Each row below holds a small network's activations on one input, seen along a few directions.
In each table, some parts of the input vary, and every possible input appears once, in random order.
A made-up example of a description, with smaller parts first: values(2) and (point or ring(9) or (line(4) and ring(5))).
Shared parts are said once, and a part with two or three values counts as separate values.
(in the rows, 128 means zero)

Other details of the inputs shift rows strongly along three fixed directions, in all tables alike. That doesn't count.

Table:
r1: [128 122 122 121 121 132 130 127 142 127 119]
r2: [136 119 136 136 122 137 123 127 124 135 126]
r3: [101 181 143 102 208 133 138  98  98 114 174]
r4: [146 116 116 120  92 129 139 118 132 112 110]
r5: [100 130 116 133 119 138 108 145 135 149 141]
r6: [116 128 123 124 126 137 122 123 140 144 128]
r7: [140 126 118 133 114 130 116 120 139 125 131]
r8: [159 110 136 127 108 135 129 117 124 119 117]
r9: [114 127 142 131 135 145 124 126 126 149 138]
r10: [150 163 134  99 174 125 149  90 110  98 155]
r11: [147 123 115 145 103 134 128 119 141 124 123]
r12: [ 73 142 126 125 147 150 117 141 133 158 143]
r13: [106  75 133 117 189  35 125 175 118  99  56]
r14: [ 96 134 119 138 132 139 126 133 130 159 125]
r15: [109 134 118 131 121 136 109 133 131 143 143]
r16: [107 136 120 148 134 133 124 133 126 140 131]
r17: [ 83 134 120 133 125 144 119 133 131 163 133]
r18: [142 158 156 115 178 128 149  96 110  98 160]
r19: [ 94  63 154 122 201  45 108 192 117 111  64]
r20: [136 126 115 132 112 132 119 132 140 131 134]
r21: [103 158 137 137 124 136 103 142 126 155 133]
r22: [147 165 158 110 187 126 155  95 105  88 165]
r23: [ 97 141 118 134 138 141 136 139 128 153 130]
r24: [151 122 114 123 107 124 145 121 126 121 113]
r25: [111 155 139 135 126 130 108 141 125 140 127]
r26: [115 130 118 135 121 138 133 127 131 142 117]
r27: [162 108 130 130  99 134 132 129 126 123 119]
r28: [122 132 120 136 125 135 118 133 141 129 134]
r29: [ 98  61 153 124 191  48 104 185 119 114  62]
r30: [115 136 121 129 126 136 116 131 130 125 139]
r31: [187  99 130 120  87 131 139 119 125 105 110]
r32: [102 137 117 136 120 135 121 137 124 145 142]
r33: [ 98 130 141 136 135 144 123 143 136 163 147]
r34: [176 112 112 119  91 124 147 113 139 113 108]
r35: [187 102 129 126  88 127 135 115 124 107 112]
r36: [173 116 110 136  87 120 138 113 125 108 116]
r37: [113 129 119 125 120 144 127 136 144 147 129]
r38: [173 116 111 135  93 123 137 119 137 111 120]
r39: [ 92 133 138 139 144 158 121 150 127 163 142]
r40: [122 124 123 117 118 134 125 121 133 125 124]
r41: [117 131 115 149 115 137 127 135 131 138 127]
r42: [111 120 136 136 128 149 117 141 127 159 133]
r43: [133 126 120 128 110 132 116 122 133 117 130]
r44: [139 120 115 133  94 124 123 118 127 120 123]
r45: [112 128 117 123 115 134 131 132 128 142 127]
r46: [103 131 139 141 145 147 121 144 124 148 135]
r47: [ 94 138 120 137 134 129 116 136 121 147 143]
r48: [162 158 154 107 173 124 159  95 107  84 162]
r49: [151 115 121 118 108 126 132 114 141 113 111]
r50: [135 132 115 138 122 125 134 129 121 126 131]
r51: [130 127 136 134 130 143 131 136 123 133 133]
r52: [145 128 117 137 125 123 135 128 133 118 128]
r53: [120 123 143 135 122 135 129 129 141 139 133]
r54: [ 98  83 135 121 198  39 104 185 128 104  82]
r55: [104 120 139 137 124 151 123 142 135 154 131]
r56: [126 125 119 129 113 129 111 125 131 127 132]
r57: [148 167 157 108 186 137 154  87  96  92 164]
r58: [146 119 117 130  99 119 128 117 126 106 119]
r59: [137 116 135 128 109 144 131 131 131 141 130]
r60: [134 120 139 129 115 130 133 132 138 137 135]
r61: [161 117 116 131  96 127 123 115 143 107 120]
r62: [140 120 116 119 102 136 131 125 143 135 122]
r63: [178 111 113 136  91 118 133 109 137 104 113]
r64: [133 170 137 110 194 124 151  92 106 107 153]
r65: [126 124 119 119 113 125 132 122 126 130 122]
r66: [156 119 116 140 108 123 133 123 138 111 118]
r67: [142 120 113 144 100 127 126 122 129 127 119]
r68: [139 122 114 120  94 135 140 123 131 122 119]
r69: [155 107 138 130  97 127 130 117 139 124 120]
r70: [115 154 135 133 120 130 107 142 124 147 130]
r71: [160 117 112 125  92 128 142 114 129 121 109]
r72: [173 104 116 107  84 119 134 110 132 101 109]
r73: [ 98 133 123 127 130 136 127 128 128 141 127]
r74: [ 85 136 121 123 133 146 118 142 133 161 142]
r75: [133 119 141 130 117 128 136 134 140 130 130]
r76: [102 124 142 140 124 139 119 136 143 162 137]
r77: [157 111 138 129  94 131 139 121 144 116 121]
r78: [147 126 118 137 124 120 129 122 131 122 129]
r79: [132 114 139 127 121 134 127 130 127 140 127]
r80: [159 162 136 106 181 117 160  85 107  83 142]
r81: [166 161 152 113 180 130 153  88  93  80 154]
r82: [153 165 134 109 185 112 139  96 105  86 161]
r83: [110 124 137 134 122 153 127 141 133 154 137]
r84: [125 133 121 129 132 136 137 125 137 134 122]
r85: [ 98 157 136 137 126 136 108 154 127 154 133]
r86: [ 98 135 117 137 129 149 130 141 144 164 130]
r87: [141 170 158 109 190 123 153  94 103 103 174]
r88: [ 84 143 120 143 131 142 118 140 127 150 144]
r89: [144 120 113 130  93 125 132 127 128 113 123]
r90: [130 148 134 129 112 125 113 142 124 135 125]
r91: [ 97 141 122 133 146 140 127 132 135 164 136]
r92: [ 85 165 140 139 140 140 105 153 126 158 137]
r93: [120 129 118 129 116 133 117 137 133 127 136]
r94: [ 89 144 118 149 142 140 125 147 126 155 142]
r95: [125  61 136  95 180  23 120 173 119  76  57]
r96: [160 106 136 127  94 126 132 119 138 124 123]
Each input here is: ring(6) and (point or line(5) or (values(2) and ring(5))).
- Changing only the ring(6) part turns r10 into r49. The same change can be made to r96. Which row results? => r18
- Changing only the ring(6) part turns r44 into r88. The same change can be made to r14. Which row results? => r13
- Start at r73 and move only the ring(6) part, one step at a time. The first step leads to r4. Which rows follow, in order? => r68, r45, r65, r17
- Change only the values(2) part in r89. List by row number the other rows that result. => r68
- Change only the ring(5) part in r89. List by row number the other rows that result. => r52, r54, r93, r94
- Change only the values(2) part in r40. List by row number the other rows that result. => r43
- Start at r51 and move only the line(5) part, one step at a time. The first step leads to r39. Which rows follow, in order? => r83, r48, r75
- Change only the line(5) part in r69. List by row number the other rows that result. => r2, r8, r9, r76
